A small network was shown many inputs. Here are its activations along a few directions, one row for each input.
In each table, some parts of the input vary, and every possible input appears once, in random order.
Descriptions start from the smaller parts, as in this example, which fits no table here: one of 4 places along a line, together with either a single point or (one of 2 separate values, together with one of 5 places around a ring) or one of 11 places around a ring.
Shared parts are said once, and a part with two or three values counts as separate values.

A family of inputs:
r1: 3.72; 0.14; 2.49; 3.05; -0.07; 0.41; -2.51; -5.28; 4.60; 2.19; -0.66
r2: 3.53; 0.37; 2.93; 2.51; -0.75; 0.93; -4.49; -7.28; 4.75; 0.44; 2.88
r3: 1.19; 4.06; -0.47; -7.29; 0.74; 1.57; -4.79; -2.81; -0.56; -5.19; -0.12
r4: -1.85; -4.30; 1.91; -3.14; 2.04; 4.45; 5.53; 3.78; 1.09; -1.55; 3.49
r5: -0.73; 2.60; -3.29; -6.66; -0.22; 0.73; -4.24; -2.59; -0.90; -4.12; -1.44
r6: -3.10; -0.51; -2.16; 6.54; -2.06; -6.25; 0.84; 4.67; -4.75; 4.32; -2.30
r7: -1.90; 1.78; -7.05; -5.30; -1.78; 0.38; -3.12; -0.04; -0.54; -0.57; -5.90
r8: 2.63; 3.66; 4.78; 4.53; 1.60; -3.97; 0.44; -0.49; -5.71; -2.81; 7.48
r9: 1.74; -0.99; -0.64; 3.58; -0.64; -0.44; -1.99; -3.35; 4.95; 6.03; -4.88
r10: 1.01; 1.05; 1.92; 5.56; 0.59; -3.38; -0.71; 2.99; -5.21; 0.34; 3.54
r11: 7.11; 1.20; 4.40; 3.13; 0.51; 0.74; -3.07; -6.34; 5.42; -1.57; 3.98
r12: 0.19; -2.71; 3.22; -3.07; 1.07; 5.38; 5.95; 3.17; 0.96; -3.25; 5.12
r13: -0.76; 1.12; 1.38; 5.66; 0.49; -4.28; -0.30; 3.22; -5.69; 2.57; -0.39
r14: 0.09; -2.35; -0.95; 3.79; -1.45; -2.34; -2.63; -2.45; 5.90; 6.17; -6.05
r15: -5.70; -4.60; -1.79; -1.81; -0.99; 1.78; 8.38; 5.42; 1.08; 2.50; -3.11
r16: 1.19; -1.14; 5.01; -3.35; 2.86; 4.79; 7.09; 1.97; 0.98; -4.75; 6.66
r17: 0.41; 3.38; 3.53; 4.72; 0.15; -2.85; -0.60; 0.30; -6.02; -0.87; 5.62
r18: -3.03; -5.50; -1.14; -1.66; 0.08; 3.95; 7.12; 4.40; 0.17; -0.79; 0.95
r19: -0.41; 2.32; -4.38; -5.14; -1.08; 1.00; -4.16; -0.01; -0.48; -2.47; -5.42
r20: -2.05; 1.14; -0.02; 5.26; -0.16; -4.98; -0.02; 4.06; -4.93; 5.17; -1.15
r21: 2.17; 4.51; -0.40; -7.07; 1.01; 0.80; -4.04; -4.39; -0.48; -7.44; 2.63
r22: -3.60; -4.23; -0.90; -2.29; 1.11; 3.81; 7.36; 5.62; 1.00; 2.45; -1.59
r23: -3.40; 1.58; -8.12; -4.95; -2.42; -1.39; -3.08; 0.67; 0.22; 0.02; -7.15
r24: 1.56; -2.60; -0.26; 3.41; -0.61; -0.83; -2.97; -5.24; 4.14; 3.18; -2.17
What do these inputs look like to the network? -> one of 4 separate values, together with one of 6 places along a line
Change only the place on the line of 6 in r6. List by row number the other rows that result. -> r8, r10, r13, r17, r20
Change only the place on the line of 6 in r14. List by row number the other rows that result. -> r1, r2, r9, r11, r24

A family of inputs:
r25: 5.04; 3.33; 1.91; -1.64; 0.93; -1.19; -8.25; -9.77; 6.98; -1.20; 1.83
r26: -0.70; 1.77; 2.32; 3.20; -0.30; -1.81; 0.28; 2.99; -3.64; -1.49; 5.15
r27: 1.06; -2.33; 2.20; -1.10; 2.91; 1.31; 3.00; -2.03; 2.11; -2.51; 2.49
r28: 7.98; 5.27; -0.78; 3.67; -4.32; 0.45; -5.98; -6.73; 2.88; 0.52; -6.11
r29: -1.94; -0.28; -2.12; -3.22; 0.91; -1.96; 2.10; 3.66; 1.42; 1.14; -2.89
r30: 1.35; -0.17; 4.12; 4.92; -0.82; 1.88; 1.96; 2.84; -1.18; 1.81; 1.08
r31: -1.95; -4.08; 0.79; 4.98; -0.78; 0.32; -0.80; 1.53; -2.15; 2.98; 2.01
r32: 0.63; -0.58; 2.21; 0.33; -1.27; 1.10; 5.58; -0.37; -0.02; 0.50; -1.81
r33: 4.68; 6.79; -2.11; 1.80; -1.61; -4.24; -9.29; -5.62; -3.06; -4.16; 0.32
r34: 2.14; -0.51; 2.57; 2.81; -1.02; 1.49; 3.66; 1.61; -1.01; 1.88; 0.29
r35: -0.49; -0.14; -4.29; 3.47; -4.28; -2.62; -9.28; -7.80; 2.24; 2.39; -4.07
r36: 0.33; 0.80; 2.11; 1.20; 0.93; -1.37; 1.52; 1.35; -4.91; -0.90; 3.90
r37: -1.26; -4.48; -0.79; 2.95; -0.97; -0.10; 0.82; 0.33; -1.97; 3.06; 1.25
r38: -0.39; 0.23; 1.43; -0.74; 0.56; -1.63; 3.11; -0.01; -4.06; -2.75; 1.92
r39: -3.28; -3.49; -3.45; -2.25; -3.11; 0.32; 1.34; 0.32; 0.48; 0.51; -0.85
r40: -0.96; -0.12; 0.68; 4.25; 2.11; -2.53; 0.38; 5.21; -0.02; 2.89; 0.52
r41: 1.84; 4.83; -2.71; 1.68; 1.85; -6.33; -8.16; -3.53; 3.24; 4.10; -7.41
r42: -2.13; 2.50; -1.35; -4.36; -2.56; 4.36; 2.75; 1.86; 1.31; -0.72; -2.36
r43: -2.13; 2.13; -1.05; -4.81; 0.33; 2.29; -0.47; 2.10; -3.74; -3.76; 0.70
r44: 0.83; -0.88; 3.18; 2.81; 1.95; 1.12; 0.33; 1.19; 2.30; -1.17; 6.00
r45: 0.38; -0.26; 1.25; -2.71; -2.08; 2.56; 3.70; 1.20; 0.23; 0.06; -2.31
r46: -1.35; 0.01; 0.23; -5.79; 2.37; 4.66; -0.19; -0.24; 2.44; -2.73; 1.39
r47: -0.29; 0.92; -1.50; -2.76; -1.04; -0.41; 1.38; 2.28; -2.78; -4.78; 1.81
r48: -5.31; -1.43; -4.47; -3.96; -2.42; 2.67; 0.04; 0.49; 0.29; 0.44; -1.41
r49: -2.30; -4.23; -3.10; 1.37; -2.06; -0.69; 2.88; -0.78; 0.04; 0.23; -0.42
r50: 0.11; -1.62; 1.85; -4.64; 1.88; 2.24; 1.49; -0.90; 2.53; -2.20; 2.06
r51: -3.02; 0.65; -2.37; -4.40; 2.88; 1.48; -0.03; 3.69; -0.11; 1.04; -3.96
r52: -0.73; -1.70; -0.21; 0.11; 2.73; -2.62; 3.08; 2.16; 0.03; 1.78; -2.94
r53: 1.79; -1.84; 3.01; 0.61; 2.90; 1.32; 1.45; -0.52; 1.35; -0.45; 4.64
r54: 0.07; -1.09; 0.42; 2.23; 3.40; -2.06; 1.60; 3.49; -1.26; 3.47; -0.83
What do these inputs look like to the network? -> one of 5 separate values, together with either a single point or one of 5 places along a line
Changing only the choice among 5 separate values turns r43 into r51. The same change can be made to r33. Which row results? -> r41
Which other rows agree with r27 in the choice among 5 separate values? List them by row number. -> r25, r44, r46, r50, r53
Change only the place on the line of 5 in r36. List by row number the other rows that result. -> r26, r38, r43, r47
